A small network was shown many inputs. Here are its activations along a few directions, one row for each input.
Each table varies a few parts of the input and shows all the possible inputs, shuffled.
A made-up example of a description, with smaller parts first: one of 2 separate values, together with either a single point or one of 9 places along a line or (one of 5 places around a ring, together with one of 6 places along a line).
Shared parts are said once, and a part with two or three values counts as separate values.
In the rows, 128 means zero.

Other details of the inputs vary at random and push rows far along two fixed directions, the same in every table; ignore that.

Rows:
x1: [122 165 209 110  83  88  83 113  46 156 150 127 227 100  79 111]
x2: [127 118 114 121 134 140 129 149 176 139 114 125  95 129 160 120]
x3: [128 130 118 127 144 134 136 137 132 133 121 127 138 125 117 138]
x4: [173 110 138 160  81 123 149  98 132  86 163 148  66 199 157 145]
x5: [162 141 197 146  74  88 108  89  61 116 184 125 175 156  93 137]
x6: [176 118 146 174  74 113 104 102  88 116 160 141  92 171 131 109]
x7: [ 88 143 126  97 157 128 117 143 124 151  93 115 177  71 107 109]
x8: [109 124 104 127 162 143 144 133 136 118 116 119 113 118 127 137]
x9: [ 65 142  95  83 162 162 108 170 187 153  39 129 127  63 158  90]
x10: [153 112  96 150 147 137 155 127 151 103 136 123  91 161 135 162]
x11: [164 106 118 156  96 135 154 114 145  91 160 152  66 181 166 144]
x12: [130 123 140 116 102 119 121 133 132 140 146 133 135 111 148 110]
x13: [146 110 107 151 144 137 158 122 136 101 149 127  88 168 129 158]
x14: [ 74 131  68 103 194 164 119 175 183 149  61 122 131  73 135 132]
x15: [107  98  37 132 168 186 155 172 221 116  99 148  43 125 193 139]
x16: [123 138 160 120 121 110 126 108  89 128 142 114 166 114 102 120]
x17: [128 143 164 118 114 102 121 104  89 129 141 111 179 111  97 116]
x18: [182  98 102 173 134 144 174 113 149  86 170 138  54 213 133 182]
x19: [114 152 163 111 116 100 100 117  91 142 126 116 194  95  95 115]
x20: [167 123 123 150 101 111 128  94 114 144 136 138 102 174 137  96]
x21: [171 120 163 145  84 107 131 105 129 110 156 132  98 181 146 129]
x22: [177 133 183 155  79  91 124  92  73 117 189 138 151 179  95 153]
x23: [ 81 153 139  97 149 127  89 153 115 162  89 119 195  61 111 111]
x24: [ 92 124  62 114 195 161 138 163 186 132  75 118 113  92 139 133]
x25: [ 82 146 126  92 158 142 118 150 120 157  92 122 171  72 106 110]
x26: [125 142 167 123 115 114 129 113  78 134 146 125 163 122 100 127]
x27: [ 74 153 141  90 152 125 112 143  99 156  94 114 191  57 104 102]
x28: [146  90  76 144 144 156 154 152 203 118 138 138  42 165 182 148]
Description of these inputs: either one of 2 separate values or one of 8 places around a ring or (one of 3 separate values, together with one of 6 places along a line).
Q: Change only the choice among 3 separate values in x3. List by row number the other rows that result.
A: x10, x24

Rows:
x29: [162 118 140 153 108 118 144 103 119 103 162 131 102 177 126 146]
x30: [123 133 133 122 126 123 114 130 123 142 119 125 140 115 126 113]
x31: [118 132 136 115 126 122 128 128 127 133 124 122 145 110 128 119]
x32: [122 135 137 119 121 123 114 133 130 137 118 128 143 114 130 117]
x33: [119 133 134 117 131 125 127 126 121 135 123 122 142 113 123 116]
x34: [107 104  48 129 184 184 148 176 223 121  84 138  53 129 176 148]
x35: [120 137 130 122 134 126 124 123 114 135 114 124 141 117 114 115]
x36: [155 112 120 150 121 131 152 117 142 100 151 132  87 172 143 153]
x37: [120 132 138 116 116 128 117 137 128 137 127 133 141 111 134 119]
x38: [136 128 130 137 125 125 133 116 109 122 134 128 125 138 118 126]
x39: [125 137 129 128 131 125 112 125 117 141 109 128 139 120 118 114]
x40: [121 132 139 114 117 123 119 136 131 143 126 129 142 111 134 116]
x41: [167 115 141 155  97 116 135 109 118 107 168 136 105 173 136 143]
x42: [114 134 141 111 122 125 127 132 129 131 125 129 145 112 131 122]
x43: [117 134 132 121 145 127 128 132 120 132 132 120 156 114 106 143]
x44: [116 134 135 116 125 125 126 131 122 130 124 126 142 108 129 121]
x45: [123 136 135 124 126 125 112 130 124 138 115 127 140 117 126 116]
x46: [123 134 128 122 135 126 127 122 115 136 118 123 141 116 116 114]
x47: [117 137 136 120 144 125 126 134 119 131 126 118 161 114 106 144]
x48: [122 135 125 129 130 127 111 126 113 141 112 130 139 116 118 112]
x49: [115 135 132 122 146 129 127 138 116 130 129 122 157 110 107 143]
x50: [199 102 144 178  83 109 153  93 119  91 197 138  75 219 140 160]
x51: [108 104  54 126 183 176 162 165 211 116  97 133  59 131 173 149]
x52: [129 133 128 130 127 122 114 120 115 142 119 127 138 124 117 112]
x53: [152 122 142 148 105 118 124 114 110 118 151 133 117 156 128 132]
x54: [116 134 133 119 129 127 124 128 118 131 123 126 141 111 122 118]
x55: [112 132 139 113 121 127 128 134 125 131 128 130 143 108 132 122]
Q: What do these inputs look like to the network?
A: one of 3 separate values, together with either a single point or (one of 2 separate values, together with one of 4 places along a line)
Q: Changing only the choice among 3 separate values turns x44 into x31. The same change can be made to x49. Which row results?
A: x43
Q: Change only the place on the line of 4 in x40. List by row number the other rows that result.
A: x30, x50, x52
Q: List by row number the other rows that have the choice among 3 separate values in common with x42.
A: x29, x32, x34, x35, x36, x39, x45, x47

Rows:
x56: [184 137 208 155  26  71  90  73  36 136 191 145 154 155 111  86]
x57: [115 132  94 136 169 148 110 152 141 144  99 123 135 118 114 141]
x58: [ 83 158 138  88 149 127 109 136 104 153  85 117 192  56  97  94]
x59: [114 127  99 113 141 143 115 148 178 154  74 129  99 111 159  98]
x60: [123 124 101 123 138 137 110 140 160 162  79 124 109 113 147  85]
x61: [130 133 165 115 110 114 128 128 108 130 159 128 165 122 116 145]
x62: [ 81 155 132  91 154 130  93 149 117 163  85 117 198  62  99 111]
x63: [158 115 114 165 135 128 147 101 110  99 147 124  93 176 117 145]
x64: [ 85 115  66 102 187 168 169 160 188 120  91 122  96  95 159 136]
x65: [135 104  62 152 176 164 178 129 172  96 118 129  51 168 145 155]
x66: [198 126 214 146  28  62 122  71  73 120 198 133 147 191 127 109]
x67: [129 135 148 123 128 119 116 139 120 134 140 127 160 118 109 146]
x68: [148 114 134 142  87 138 137 130 148 103 156 153  70 163 179 131]
x69: [ 80 151 152  65 114 116  88 146 147 173  80 115 187  43 150  69]
x70: [182 137 197 160  70  69 134  54  21 106 192 118 161 180  80 122]
x71: [155 109 115 148 130 139 149 141 157 104 168 132  98 167 142 183]
x72: [127 137 157 123 118 109 125 120 105 125 144 120 159 122 106 135]
x73: [164 108 112 172 138 132 136 114 124 103 153 132  95 186 117 161]
x74: [121 133 163 110 109 112 140 116  99 127 153 116 163 115 119 128]
x75: [162 115 115 161 135 130 150 112 133  96 155 132  87 180 122 164]
x76: [ 92 131 106 108 163 147 140 142 144 135 102 121 131  98 128 128]
x77: [149 110 123 149 125 134 161 128 146  94 167 126  93 164 140 168]
x78: [138  98  67 151 133 164 135 148 185 112 108 156  36 159 183 131]
x79: [152 106  60 171 172 166 153 148 190 101 133 136  52 184 147 191]
x80: [107 131  95 131 173 149 122 141 136 137  92 123 124 113 115 130]
x81: [ 80 152 145  90 146 124 103 151 120 159  97 124 198  63 104 114]
x82: [119 138 155 115 121 113 145 110  94 128 135 122 158 114 110 116]
x83: [ 74 154 146  77 110 132  79 154 125 170  84 137 174  45 143  64]
Q: Changing only one part turns x80 into x77. The same change can be made to x57. Which row results?
A: x71
Q: What do these inputs look like to the network?
A: one of 4 places along a line, together with either one of 2 separate values or one of 5 places along a line
Q: Change only the choice among 2 separate values in x78. List by row number the other rows that result.
A: x59
Q: List by row number the other rows that have the place on the line of 4 in common with x76.
A: x66, x67, x72, x81, x82, x83
